-43   11   44   -4   40 => 44
676  258  137  755 => 137
-34    3    4  -28  -39   -6   48 => 4
6  1  7  7  8  5  4 => 7
-44  -13   41  -19    7  -11 => 41
4495  1582  7130  3141  8068  9565 => 7130
3055  6579  9071  4532 => 9071
---
[[ 10 -10 -13 -18  14  -2 -17  22 -11]
 [ 16  -9 -11 -41   7   0 -13  21 -16]
 [ 14 -13 -20  -4   6   6 -18  22 -14]
 [ 15 -10 -13 -16  15  -6 -18  22 -15]
 [  8  -9 -15   5  12   0 -15  19 -20]
 [ 10  -7 -14 -44   8   1 -13  20 -16]
 [  7 -11 -19  29  13   1 -10  17 -16]
 [ 12  -9 -17 -23   4  -1 -14  20 -20]] gives -20

[[ 23  10 -35   8 -10 -11   5  -5 -17 -12 -13]
 [-34   6 -23 -10  40   5  12 -30   1 -32  27]
 [ 28   0  -8  -5   1 -12 -28  14 -25 -27   0]
 [ 27  39 -19   1  -4   9 -39   0  -7 -20   9]
 [ -1 -18  -5  39  22   2   0  16  -7  14  -1]
 [ -2   2  12 -17   4  19  -3 -24  -2   2  13]
 [ 40   9 -27   3  17 -15  44   5   7 -27   4]
 [ -9  21  10   1  -4  -1  -4   3 -13 -27  13]
 [  8   6 -11 -16  14  22 -14 -17   3  16  36]
 [  7   8  -1 -10  14  -5  37   5   1  -6  -2]
 [ -3  12 -19 -14  25  -4  11 -28  26 -51  19]
 [ 10  -2  -8   6  13   4 -46  21  -4 -15  13]] gives 13

[[ -8  44  21 -10  -6   2 -22   1  -8  -3  23 -14 -10   5]
 [-10  16   7  -3 -20  -2  -9   3 -15  -9  16 -31  15  -9]
 [ 12   2  11   9 -20 -11 -14   2 -16   1 -18  23 -26 -15]
 [  6 -18  -6   3   2   9 -13  26  -6  12  -1   5  20   8]
 [  9 -14 -19 -19   0  17  -9   5 -11 -24   1   6   7 -17]
 [-13  24   0   7 -16  -4 -19  -5 -12   3  31   2  -6   0]] gives 0

[[ -1  28  25  19 -22 -31   3  30  -2   6  12  20  25   8  -8 -13]
 [  0   1  21  -1  16  50   3 -26  -2  16  10 -16 -32   9   8 -21]
 [ 19 -40 -25  10   1   0   7   8   2   0  -9  10  16 -10  -2  28]
 [ 16 -24 -10   8  12  27   0   2   3  19 -17  31 -21  -1 -12   6]
 [ 48  15  24  12  -3  -6 -20   5 -26  15  -6  33  13 -21  12  -9]
 [ -2  -7   3  -6  18   5  23 -30  14  -7 -26  -1 -19  18 -20  18]
 [-19   0  18  -9  -4  -5   9  24   6  -3 -15 -41  25  21  -9   3]
 [ -4 -10  20   4  15 -19  29 -10  23   7  -8 -11 -12  18   1  -4]
 [-11  21   6 -24 -14  25 -20 -13 -28 -16  10 -23 -35 -15 -11  12]
 [ -9 -29 -13   2 -25 -20 -13  20 -19   4   3 -20  20 -24   7  -5]] gives -5

[[ 31  26  -5  -7 -29   7 -41  39   9  38   4   6   8  18 -30 -27]
 [ 12  16  35   0 -26  -3  32   9 -22  -1  21  11  -3 -26  32  42]
 [-34 -55 -32 -10  -5  -7   8 -39  -1 -36 -38 -14 -28 -34  -6   7]
 [  8  31   1  -2  -8   7  44  -2  17  14 -11  19  21  33  32   9]
 [-28 -27   9 -22 -10  -2 -23 -13   4  -8  10  25  11  45 -25  -9]
 [ -8 -12  -4  23 -13  15  -5 -31  12 -24  -2 -35   8  32 -20  -2]] gives -2

[[-14 -27  38  10   8 -29  22   0 -18 -19  -8]
 [-33  40  -1  17  18 -45  41   6   2 -13   7]
 [ -4   1  12 -21  14   5 -20 -36  10  24 -12]
 [ 19  -1  -4  11 -20  -2   7   1   1   1  -5]
 [  0   3  -7  -8   4  17  -6  -4  -3   3  -1]
 [ -3   9  -7  -3  -2   0  -4  21  -7  -8  11]
 [ -1  -1   4  -6  -2   7   2  -2  -9  12 -15]
 [ -7  -6   4   2  15  -3 -17 -53  -3  17   7]
 [ -4  21 -11  20   3 -10   8   5  17  13   1]] gives 1

[[  7  14  12 -48 -18   8  13  21 -22  -7 -32]
 [  8  18  -1 -27 -33  15   9   9 -19 -16  -5]
 [-40  -4  20  10   0  26  10  -2   9 -17   5]
 [ 40   0 -30 -23 -25   2 -16   1 -27  -9  18]
 [  9  -3   8   3  16 -19   7  -7 -12  24   0]
 [ 21  -7 -17  -8 -11 -10 -10 -22 -14 -11  23]] gives 23

[[-10  -9   9 -11   6  -2 -10  -2  10   0  -4   3 -12  -3]
 [-10 -33   9 -11   7  -2 -13  -2  10   6   6  10 -42  -3]
 [-10  -5   9 -11   7  -2  -9  -2   7   0  -4   3 -12  -3]
 [-10 -18   9 -11   7  -2 -11  -2  10   3  -1   5 -25  -3]
 [-10  -5   9 -11   7  -2  -9  -2   6   0  -4   3 -12  -3]
 [-10 -16   9 -11   7  -2 -10  -2  10   3  -2   4 -22  -3]
 [-11  -9  19 -14   7  -2 -10   0  10  -2  -7   0  -8   5]
 [-10  -9  16 -12   7  -2 -10  -1  10  -2  -5   1  -9   3]] gives 3

[[-42  12 -17 -23   2  -7 -12 -15  36]
 [ 23  20  25 -11 -33 -13  13  18 -23]
 [-16 -10  -3  22  26  15   6 -15  21]
 [-16  -3  39  11 -21  -2 -18  18 -38]
 [ 36  20  25  34  -9 -13   0  39   7]
 [-16  27 -30  22  -9 -13   6  29  21]] gives 21
---
-12,-8,38,30,48,-17 => 38

-5,-2,-1,-5,-1,-6
-2,-42,-46,5,-36,2
=> 2

-6,20,-3,-2,-9
43,-8,17,-39,-3
=> 20

-43,17,26,-29,50,-28,-30
19,-7,-13,-1,-51,11,23
=> 26

-9,-27,19,-32,-7
12,-42,3,-14,2
-20,10,-10,-33,-23
=> 12

2,-21,20,5,-3
-46,-26,37,10,-15
-9,0,-13,18,22
=> 22
---
[1, -7, -31, 18, -41, 31, 48] value 1, 48

[[56, 15, 92, 70],
 [75, 64, 72, 25]] value 56, 25

[[26, 221, 133, 77, 50, 186, 244],
 [216, 211, 175, 201, 212, 120, 144]] value 26, 144

[[81, 48, 41, 76, 65, 8, 59],
 [55, 69, 55, 36, 46, 83, 58]] value 81, 58

[[-5, 12, -41, -7, 6, 16, 18],
 [50, 2, -31, 41, 14, -30, 16]] value -5, 16

[140, 226, 251, 2, 69] value 140, 69

[[162, 250, 813, 566],
 [157, 453, 696, 447]] value 162, 447
---
[[-42  42  -5  21  27  -7]
 [-43 -21  28 -11 -36  43]
 [ 30 -49   1  -9 -54  15]] → -42, 15

[ 34 -49 -12  30] → 34, 30

[ 48 -28 -19   9] → 48, 9

[[ 17 -17 -10 -27 -13  18 -26]
 [ 40 -32 -23 -41 -15  39 -16]] → 17, -16

[-32 -45 -36 -34 -15  22] → -32, 22

[ 23 -49   4  10] → 23, 10

[[-20 -10   5 -42 -28 -18]
 [ -8  23 -11  13  21 -28]] → -20, -28
